A small network was trained on invented records. Each row is its activation on one of them, seen along a few directions.
Each row is followed by the record's values for the fields J, L, H, E.
The largest differences between rows may come from other fields.
Random noise pushes rows far along 3 fixed directions. That doesn't count. These rows show it; they differ only by the noise:
[-277  162  242  131 -202  125  410  633  585    4  111  218 -282   94
  146]
[ -47   35  199   24  -90   12 -204 -110  159 -111  222 -233 -217  341
  275]
[ -29  -92  137  455 -266  524  365  104  175  -50  163  411 -221 -123
  226]
[  -1  -25  191   98 -104  119 -225 -240   56 -124  243 -198 -216  305
  310]
[ -36   48   83  184 -178   77  225  241  367  -48  103  150 -144   39
  102]

[  38  -99  -86    8   39  310  413   25  -17  -48 -330  317  -46 -177
  125]	J: j1 / L: l6 / H: h3 / E: e2
[-156  211   -5 -193  206   63  406  327  330  -57 -461  214   10  -38
  288]	J: j1 / L: l5 / H: h1 / E: e2
[  -3  224 -244  120  205   78  313  213  534 -138 -269  214   61  -42
  336]	J: j2 / L: l5 / H: h1 / E: e2
[ 209 -137 -132 -202   25 -410 -112 -202 -374  237  -61  -13  242 -149
 -498]	J: j1 / L: l2 / H: h2 / E: e4
[-380  215  235 -137   12  282   63  216   21  -58  102 -148 -290  372
  412]	J: j2 / L: l5 / H: h3 / E: e5
[ -48 -151  144 -158  108  126  -68  -48 -282   33   91  -51  -32   53
 -152]	J: j1 / L: l6 / H: h2 / E: e3
[ 112 -351 -233  401 -423  161  478  198  -85  198  -92  562  186 -692
 -539]	J: j1 / L: l3 / H: h3 / E: e6
[  96 -276   94  206  -91  337   -5 -363 -314  -94   62  198   20 -146
   75]	J: j1 / L: l6 / H: h2 / E: e3
[ 362   73 -337 -138   11 -573 -378 -222  100 -128   19 -429  164   15
 -262]	J: j1 / L: l3 / H: h3 / E: e6
[-198  133  131   48  -86   61  -25  221  187   84  313  -41 -261  175
  112]	J: j2 / L: l2 / H: h1 / E: e1
[ -43   91   26    8   24  -75   54   22  111   -9  178  -79 -139   61
   16]	J: j2 / L: l2 / H: h2 / E: e4
[  29 -165    0  -21   -4   43 -119 -105  -73   43  147  -31 -100   55
 -114]	J: j1 / L: l4 / H: h1 / E: e3
[ 244 -147 -112  245 -221   44 -213 -300 -228  141  271   28   61 -156
 -272]	J: j1 / L: l2 / H: h1 / E: e1
[ 404 -289 -417  132  -22  -56  224  -83 -162    8 -335  316  443 -504
 -480]	J: j1 / L: l6 / H: h3 / E: e2
[ -77  107  175 -277  -14 -185   43  248  -80   64 -187 -128  -79  111
    4]	J: j1 / L: l3 / H: h3 / E: e6
[ 129 -224   11  325   65  442 -193 -536 -296 -178  123  118  -84    8
  338]	J: j2 / L: l6 / H: h2 / E: e3
[ -66  142   63  177 -232 -127 -201  -71  164   14  356 -124 -128  152
 -185]	J: j2 / L: l1 / H: h2 / E: e4
[-392  -16  386 -366 -179 -488 -461  228   45  252  244 -407 -200  262
 -367]	J: j1 / L: l2 / H: h2 / E: e4
[ 103  -16   58  -18  -64 -120 -152   92   39  123   54 -109  130  -32
 -192]	J: j1 / L: l4 / H: h3 / E: e1
[ 132  -66 -102  120 -102  -61  -30 -100  -17 -110  -14  -51   59  -92
   51]	J: j1 / L: l3 / H: h3 / E: e6
[ 297 -264 -209  206  -38  -59  -82 -333 -252  -40   31  129  263 -185
 -285]	J: j2 / L: l6 / H: h2 / E: e3
[-112   99  160  163   36  371  156   31  178  -43   42  144 -203  -17
  565]	J: j1 / L: l2 / H: h1 / E: e1
[ -66  -23  134  106  -30  357  -16 -221  -91 -127   58  -58 -256   93
  410]	J: j1 / L: l3 / H: h1 / E: e6
[ 140   39 -263  171  -23  -24  187  -19   82 -147 -160  233  219 -279
   14]	J: j1 / L: l1 / H: h2 / E: e5
[-111  -66  127  132  -61    0  -52   66  -92  112  202    9  -21   12
  -80]	J: j2 / L: l2 / H: h2 / E: e4
[ 119  183   32 -198   68 -377 -244    3  215 -128  -23 -262  -81  310
   86]	J: j2 / L: l4 / H: h1 / E: e3
[-273   94  386 -374  143  -17 -507  -15  -97   81  268 -499 -335  598
  323]	J: j1 / L: l4 / H: h3 / E: e1
[-217  147  159 -173 -102 -279   99  434  434   18   78  -69 -163  150
 -217]	J: j1 / L: l6 / H: h2 / E: e3
[  94   21 -196   33  119   76 -261 -459  -20 -117  102 -207  -28  237
  179]	J: j2 / L: l5 / H: h1 / E: e2
[ -92  -83  -59  116 -190  -85   61   88   86  115  109  204  111 -249
 -313]	J: j1 / L: l1 / H: h2 / E: e4
[-288  -93  421 -177  -27   64 -546 -170 -195   43  410 -412 -350  523
   57]	J: j1 / L: l6 / H: h2 / E: e3
[ 108  -54   45  190  -43   97 -346 -384 -112   63  273 -218  -28  130
  172]	J: j2 / L: l2 / H: h1 / E: e1
[ 207  122 -214  -70  129 -176  250  103   13  -47 -279   60  167  -93
   57]	J: j2 / L: l3 / H: h3 / E: e6
[ -60  362   17 -411  178 -569 -130  298  281  110  -44 -376    1  313
  -78]	J: j2 / L: l2 / H: h1 / E: e1
[  31 -155  -55   80   74  430  415   59 -411  160 -375  475  -54 -400
  -15]	J: j1 / L: l3 / H: h3 / E: e6
[ -42   88   83   70   -9  182  139  131  -58  139   69  133 -106  -25
   39]	J: j2 / L: l2 / H: h1 / E: e1
[ 378  -79 -314  290 -149  134  155 -325 -106 -128  -79  301  235 -245
 -149]	J: j2 / L: l5 / H: h1 / E: e2
[  30  346 -344 -342  158 -645  -21  409  371  -41 -190 -193  181  182
 -160]	J: j2 / L: l5 / H: h3 / E: e5
[-172  -25  262   84 -113   85 -101   -1   94  -80  213  -98 -189  262
  149]	J: j2 / L: l6 / H: h2 / E: e3
[-314  -21  118   27 -294 -145   29  438  377  251  277  -21 -124  -46
 -267]	J: j1 / L: l2 / H: h1 / E: e1
[ 243  -50 -140  329 -150  213  124 -107  -18 -182    2  178   17 -289
   63]	J: j1 / L: l3 / H: h3 / E: e6
[-294  -34  299 -176 -199 -410 -399   67  102  142  335 -426 -139  250
 -213]	J: j1 / L: l2 / H: h2 / E: e4
[ 159   61 -266  196  -30   -9  197  -18  360 -146   77   89   78 -267
  144]	J: j1 / L: l2 / H: h1 / E: e1
[ 340 -246 -331   79  130 -142   90 -287 -193   11 -170  125  359 -238
 -315]	J: j2 / L: l6 / H: h2 / E: e3
[-123   81   66 -160  -99 -277   62  442   61  139   99 -157  -41  126
 -322]	J: j2 / L: l3 / H: h3 / E: e6
[ 136   55 -261   15  -28 -158 -150  -63  -24    5   51 -129  141   80
 -147]	J: j2 / L: l5 / H: h3 / E: e5

Here are new rows. What are their fields?
[ 137   18 -290  258  -10  -63   25 -208  245 -119  143  -28   64  -93
  188]	J: j2 / L: l2 / H: h1 / E: e1
[ -90   99  151    7   43  205  198  130  -55  -16  -81    2 -130  112
  330]	J: j2 / L: l3 / H: h3 / E: e6
[ 251 -118 -224   70   59  227  433  -86 -140   12 -338  476  319 -346
    3]	J: j1 / L: l5 / H: h1 / E: e2
[ 194 -111 -188  -65  171 -166 -111 -202  -45 -116  -91  -94  254 -103
  -94]	J: j1 / L: l6 / H: h2 / E: e3
[-214  183   86 -641  134 -375 -152  302 -103  136 -269 -270   34  181
 -191]	J: j1 / L: l5 / H: h3 / E: e5
[-366   99  223  -57 -296 -488  -49  633  539  239  340 -195 -103   78
 -504]	J: j1 / L: l2 / H: h2 / E: e4
[-377   66  210 -190  -39 -115   13  382   57  187  -71   85  -53  -95
 -278]	J: j1 / L: l1 / H: h2 / E: e4
[ 143  -54 -106  -70   36 -435 -181  -21   55  -16  -24 -174  204   52
 -372]	J: j2 / L: l6 / H: h2 / E: e3
[  84  103   18 -365   96 -439 -362 -123  -30  -87   47 -634   -4  323
  -22]	J: j1 / L: l3 / H: h3 / E: e6
[ 111 -127 -102  -89  124 -288 -489 -464  -84 -106  180 -416   62  310
   36]	J: j2 / L: l6 / H: h2 / E: e3
[  14   23  -77  108   34  -68  181   52  144  -47   63   95   49 -109
   91]	J: j2 / L: l2 / H: h2 / E: e4
[-209  -84   91  244 -266  358  268  242  225   47  136  290  -40 -143
  -25]	J: j1 / L: l5 / H: h1 / E: e2
[  52 -311  158  282 -263  366 -302 -525 -432   65  314    2  -52 -120
   68]	J: j1 / L: l2 / H: h1 / E: e1
[-469  278  350 -351  173 -138  -82  508  235  -66    4 -376 -298  507
  460]	J: j2 / L: l3 / H: h3 / E: e6
[  -2   23   26  109 -109  119  -63  -50  149 -108   12   38   14   39
  112]	J: j1 / L: l5 / H: h1 / E: e2
[-196  282   64  136 -152 -121  243  557  617    7  138   79 -132   23
  126]	J: j2 / L: l2 / H: h1 / E: e1
[ 183   45 -114  357 -179  153  189   33   91 -118  -25  191  -96 -152
  109]	J: j2 / L: l3 / H: h3 / E: e6
[   6 -103 -157 -156   14 -404  -14  103   13  141 -115   69  154 -273
 -399]	J: j1 / L: l2 / H: h2 / E: e4
[-367   72  342 -124   24   16 -155  286  -72  132  266  -75 -269  204
   -6]	J: j1 / L: l2 / H: h2 / E: e4
[-120   83  -12 -213  169   57  -97 -181   62 -192 -201 -100  -69  186
  427]	J: j1 / L: l5 / H: h1 / E: e2
[  33  -68  -90  -87  -35   75  314  166 -160   57 -297  327  -49 -286
  -50]	J: j1 / L: l3 / H: h3 / E: e6
[ 112   37 -222  -19  -27 -245 -133  -12  311  -52  -58  -70  173  -22
 -139]	J: j1 / L: l5 / H: h1 / E: e2
[  71   48 -184   -7  149 -140 -114  -43  107 -175 -156 -162   34  -31
  219]	J: j1 / L: l3 / H: h3 / E: e6
